A small network was shown many inputs. Here are its activations along a few directions, one row for each input.
Each table varies a few parts of the input and shows all the possible inputs, shuffled.
Descriptions start from the smaller parts, as in this example, which fits no table here: one of 8 places around a ring, together with either a single point or (one of 2 separate values, together with one of 4 places along a line) or one of 11 places around a ring.
Shared parts are said once, and a part with two or three values counts as separate values.
In the rows, zero is written as 128.

Other details of the inputs vary at random and push rows far along two fixed directions, the same in every table; ignore that.

Table:
x1: [ 97 116 154 148 159 186 122 171 142  92 127]
x2: [ 96 203 165 104 103 109 103  92 130 167 116]
x3: [ 93 193 168  89 120 127 133 102 127 203  86]
x4: [ 87 141 128 159 137 167 116 176 154  94 119]
x5: [161  66  78 113 122  78 180  99  89 133 143]
x6: [ 95 142 159 151 126 171  96 159 146  81 150]
x7: [122 112 136 106 119 119 154 109 110 100 144]
x8: [127 107 134 130 158 151 110 156 117 125 128]
x9: [131  91 153 136 138 155 112 165 114 117 134]
x10: [162 114  99 114 145 120 148 146 127 130 122]
x11: [151  89 101 147 102  70 174  75 124 109 144]
x12: [175  93  73 155 108 103 161 136 123  95 144]
x13: [ 95 118 131 132 150 168 140 170 140 100 119]
x14: [115 122 144 158 102 143  99 173 117 105 120]
x15: [133  79 102 104 120 153 124  96 124 124 116]
x16: [205  59  88 125 114  70 190  96 100 114 141]
x17: [142 166 123 114 136  74 101  68 130 207 123]
x18: [170 168 130 116  97  75 125  86 126 185 107]
x19: [143  59 117 139 118 113 185 117 114  78 141]
x20: [155 108 154 142 137 167 118 178 129 107 123]
x21: [ 82 154 134 144 117 168 114 169 131  81 136]
x22: [187 103  61 135 130  75 160 108 136 122 145]
x23: [105 139 126 146 145 148 109 133 142  87 154]
x24: [114 119 116 105 126 126 163 115 110 108 147]
x25: [187  83  79 117 119  85 185 106 105 131 136]
x26: [149 201 144 120 135 117  86 114 148 194 104]
x27: [ 92 193 210 101 133 156 100 117 145 197  95]
x28: [172 108 114 127 155 125 136 132 126 130 129]
x29: [ 95 124 121 112 151 157 138 153 128  91 144]
x30: [ 95 122 169 128 141 186 115 166 133  79 150]
x31: [109 120 154 169 125 156 115 150 152  95 137]
x32: [113 128 108 146 134 139 106 169 134 115 126]
x33: [137 151 106  96 102  94 100  37 139 195 105]
x34: [ 94 205 171  76 152 132 101  86 132 194 120]
x35: [115 180 184  85 112 116  98 117 103 213  81]
x36: [112 132 131 161 145 143 118 130 152 109 134]
x37: [ 83 152 125 142 137 168 108 170 144  81 138]
x38: [161  70  69 107 146  76 170 100 106 136 145]
x39: [ 98 138 132 156 111 165  98 193 121 106 115]
x40: [176 116 120 152 121 112 122 128 141 124 140]
x41: [146 157 141 116 116  74 102  70 130 206 127]
x42: [101 137 125 153 112 138 137 142 135 111 120]
Description of these inputs: one of 2 separate values, together with either a single point or (one of 4 places along a line, together with one of 5 places around a ring).
Question: The inputs of x29 and x37 match in every part but the choice among 2 separate values. If x13 is changed in the same way as x29 into x37, which row does it become?
Answer: x4
Question: The inputs of x42 and x3 match in every part but the choice among 2 separate values. If x11 is changed in the same way as x42 into x3, which row does it become?
Answer: x19
Question: Which other rows does x5 become when the choice among 2 separate values takes its other values? List them by row number.
Answer: x39
Question: Start at x25 and move only the place on the ring of 5, one step at a time. The first step leads to x10. Which rows follow, in order?
Answer: x28, x20, x16

Table:
x43: [126 139 116 161 121 134 120 137 146  97 140]
x44: [119 127 144 143 123 151 110 151 137 127 109]
x45: [121 144 139 112 144 117 139 106 130 156 128]
x46: [126 226 179  78 131 108  76  92 128 245  83]
x47: [146 131 103 145 122  94 127  89 147 127 144]
x48: [113 110 121 139 136 144 118 143 127 115 136]
x49: [130 114 126 141 114 151 134 149 127 106 122]
x50: [104 134 136 140 119 140 122 138 124 121 127]
x51: [125 137 150 147 119 145 114 160 125 124 120]
x52: [141 117 116 106 139 106 159  89 126 138 148]
x53: [129 131 124 124 137 147 124 153 127 124 110]
x54: [125 131 131 133 137 148 125 156 132 134 111]
x55: [146 113 107 126 123  96 156 110 126 143 123]
x56: [110 114 125 136 124 140 116 138 125  98 131]
x57: [154 103 122 133 116 113 132 119 124 123 140]
x58: [127 110 104 119 129 125 143 122 121 119 146]
x59: [126 112 130 137 130 120 151 113 126 113 141]
x60: [108 132 151 132 147 156 115 144 136 125 127]
x61: [121 134 133 129 119 153 128 160 132 122 114]
x62: [108 132 128 124 136 147 106 140 125 120 124]
x63: [144 141 133 121 135 110 126 125 122 164 123]
x64: [133 106 123 143 138 148 123 151 132 119 120]
x65: [156 119 112 121 124  91 146 116 115 132 133]
x66: [104 131 135 126 130 163 106 150 129 120 130]
x67: [134 144 128 119 117 117 130 110 123 147 107]
x68: [138 113 125 114 125 103 148  81 130 133 145]
x69: [137 106 116 134 138 146 122 148 128 109 119]
x70: [132 114 101 120 134  97 148  99 119 143 141]
x71: [141 118 127 132 131 145 127 161 123 116 135]
x72: [120 153 127 153 139 150  94 147 154 117 132]
x73: [147 110 106 120 130 127 148 127 126 130 128]
x74: [104 139 127 124 125 135 123 144 123 115 124]
x75: [122 148 137 102 145 118 135 104 127 148 125]
x76: [124 135 128 127 125 140 128 154 128 120 108]
x77: [139 133 130 116 114 117 126 103 133 157 116]
x78: [126 118 124 121 135 115 152 118 125 108 138]
x79: [134 121 129 114 132 101 140  84 127 131 135]
x80: [131 121 101 111 135 103 142 102 117 134 135]
x81: [142 112 118 109 138 108 149  84 128 140 147]
x82: [120 111 110 134 124 113 145 127 122 116 139]
x83: [154 119 120 129 117 100 140 112 114 128 132]
x84: [ 84 214 200 102 130 144  82 115 144 202  90]
x85: [137 119 124 117 122 105 157  84 124 131 145]
x86: [128 123 110 121 118 101 142  95 115 126 134]
x87: [140 131  96 147 125 101 139 117 146 109 147]
x88: [128 114 127 149 120 143 134 148 128 111 119]
x89: [122 156 119 146 139 140 109 146 151 119 135]
x90: [112 120 125 136 114 145 130 138 122 104 137]
x91: [142 110 131 137 131 149 116 158 125 114 136]
x92: [102 137 151 134 135 148 130 152 134 116 127]
x93: [136 138 136 126 137 141 115 160 121 126 120]
x94: [132 109 122 121 147 123 138 111 126 113 140]
x95: [108 139 150 129 131 147 128 135 127 107 126]
x96: [139 116 132 142 113 139 129 149 120 108 134]
x97: [142 145 134 114 117 110 131 123 123 155 125]
x98: [110 109 127 145 123 139 119 140 129 106 134]
x99: [124 138 146 141 125 140 118 168 127 126 120]
x100: [142 134 142 130 121 108 117 115 127 157 121]
x101: [135 127 142 140 137 142 107 155 128 135 124]
x102: [157 111 121 127 122  98 130 107 120 131 132]
x103: [149 103 109 124 130 128 137 119 129 131 129]
x104: [108 128 136 128 116 145 112 133 130 120 131]
x105: [115 120 136 128 130 144 144 142 132 101 141]
x106: [103 139 132 124 119 145 124 147 127 120 129]
x107: [136 138 131 116 121 114 120 105 130 153 107]
Question: What is each input in this table made of?
Answer: one of 5 places around a ring, together with either a single point or (one of 3 separate values, together with one of 4 places along a line)
Question: The inputs of x56 and x80 match in every part but the place on the ring of 5. If x44 is changed in the same way as x56 into x80, which row does it become?
Answer: x54
Question: The inputs of x73 and x49 match in every part but the place on the ring of 5. If x63 is changed in the same way as x73 into x49, which row does it become?
Answer: x51
Question: Start at x101 and move only the place on the line of 4, one step at a time. The first step leads to x64. Which rows follow, in order?
Answer: x48, x60
Question: Which other rows does x69 become when the choice among 3 separate values takes its other values? List them by row number.
Answer: x64, x103
Question: List by row number the other rows that have the place on the ring of 5 in common with x105.
Answer: x55, x61, x65, x74, x76, x78, x82, x87, x92, x97, x99, x106
Question: Which other rows does x58 become when the place on the line of 4 takes its other values? List them by row number.
Answer: x52, x71, x73
Question: Which other rows does x83 become when the place on the ring of 5 takes its other values? List them by row number.
Answer: x46, x65, x93, x102

Table:
x108: [123 156 112 111 134  99 138  79 144 167 129]
x109: [113 115 143 134 118 153 113 172 112 115 115]
x110: [106 150 162 129 131 144 129 141 119 124 132]
x111: [167  89  70 131 127  94 168 123 117 107 140]
x112: [136 134 155 127 147 150 109 145 134 142 113]
x113: [ 96 111 136 139 119 147 127 150 119  90 138]
x114: [145 130 125 106 129 103 118  83 121 177 113]
x115: [148  92 120 123 125  97 169  87 124 111 155]
x116: [103 121 134 132 133 148 112 121 135 112 130]
x117: [ 88 200 167 113 131 147  96 113 155 179  90]
x118: [150 148 107 111 133 100 132  98 135 182 114]
x119: [143 102 103 123 150  98 156  90 133 121 164]
x120: [103 123 130 155 120 157 142 163 125  83 130]
x121: [100 137 124 121 128 140 118 137 121 107 137]
x122: [111 115 131 146 114 153 141 147 138  86 128]
x123: [134 105 131 149 112 164 133 176 130  94 112]
x124: [129  96 137 138 113 160 120 160 115 101 123]
x125: [150 138 144 103 127  88 143 104 113 178 119]
x126: [131  98  92 121 136 100 145  83 127 122 159]
x127: [160  91  94 132 115  88 170 118 116 126 128]
x128: [134 116 135 139 153 163 115 175 132 111 134]
x129: [157  88  88 121 135 102 140 102 117 135 145]
x130: [129 145 142 108 144 103 133  75 139 163 131]
x131: [163 115  91 170 110  73 130  91 142 104 165]
x132: [ 83 192 184 100 109 150  89 112 131 177 100]
x133: [ 85 218 156 102 125 139 102 129 141 174  97]
x134: [139 100 153 142 127 166 128 176 122  95 126]
x135: [136 120 129 130 143 149 126 177 119 102 131]
x136: [152 141 118 115 129 101 132  90 135 178 104]
x137: [111 141 136 123 142 140 129 146 128 106 142]
x138: [120 144 128 113 126 140 105 151 113 138 115]
x139: [153 124 120 191 111 140  87 183 143  89 134]
Question: What is each input in this table made of?
Answer: one of 2 separate values, together with either a single point or (one of 3 separate values, together with one of 5 places around a ring)
Question: The inputs of x115 and x134 match in every part but the choice among 2 separate values. If x117 is changed in the same way as x115 into x134, which row does it become?
Answer: x136
Question: Which other rows does x129 become when the choice among 2 separate values takes its other values? List them by row number.
Answer: x126
Question: Which other rows does x134 become when the choice among 3 separate values takes its other values? List them by row number.
Answer: x123, x124
